Here are a small network's activations along a few directions, averaged over the inputs that share one value of a field.
Values that are neighbours, or in one group, have similar rows; names and order tell nothing.
In the rows, zero is written as 500.
Random noise pushes rows far along 2 fixed directions. That doesn't count. These rows show it; they differ only by the noise:
[409 686 633 610 550 769 355 399 320 480 822 542 517]
[418 595 541 617 515 614 512 382 387 444 649 436 585]
[501 556 627 580 529 774 441 323 282 487 891 500 609]
[318 605 393 667 481 347 668 450 546 375 272 310 585]


Values of Gaf:
s8: [321 351 534 512 386 698 592 519 405 529 317 716 394]
s4: [697 352 224 239 576 299 403 419 594 478 222 563 358]
s1: [733 124 612 533 374 440 945 661 698 554 695 318 624]
s9: [899 319 494 203 805 783 474 432 358 442 891 665 725]
s3: [547 458 629 436 552 576 552 486 412 425 550 518 445]
s5: [751 148 342 446 457 192 617 425 314 652 626 381 808]
s7: [560 202 571 390 231 332 776 567 633 699 461 127 359]
s6: [553 515 541 521 471 711 376 210 329 503 825 613 502]
s2: [677 543 525 436 460 400 256 518 684 593 379 655 726]
The values of Gaf form 3 separate groups.
Question: Which other values are in the same group as s9? Give them in the order they are listed.
Answer: s4, s5, s2
Question: Which other values are in the same group as s8? Give them in the order they are listed.
Answer: s3, s6

Values of Bir:
c1: [573 167 544 479 361 348 951 444 529 506 496 205 572]
c4: [401 858 478 567 635 482 239 787 636 482 417 600 421]
c9: [439 585 496 468 513 563 437 412 445 490 529 446 452]
c6: [683 386 554 332 592 719 254 384 293 606 861 634 463]
c3: [645 316 426 380 484 410 602 490 466 541 394 533 750]
c8: [503 363 362 629 417 373 740 412 471 451 395 391 702]
c5: [428 503 603 633 380 542 485 566 562 576 587 489 378]
c7: [535 583 488 447 543 338 415 467 638 434 314 563 468]
c2: [413 463 410 541 501 511 701 429 513 372 338 440 495]
The values of Bir form 3 separate groups.
Question: Which other values are in the same group as c5? Give them in the order they are listed.
Answer: c1
Question: Which other values are in the same group as c4? Give them in the order they are listed.
Answer: c6, c3, c7
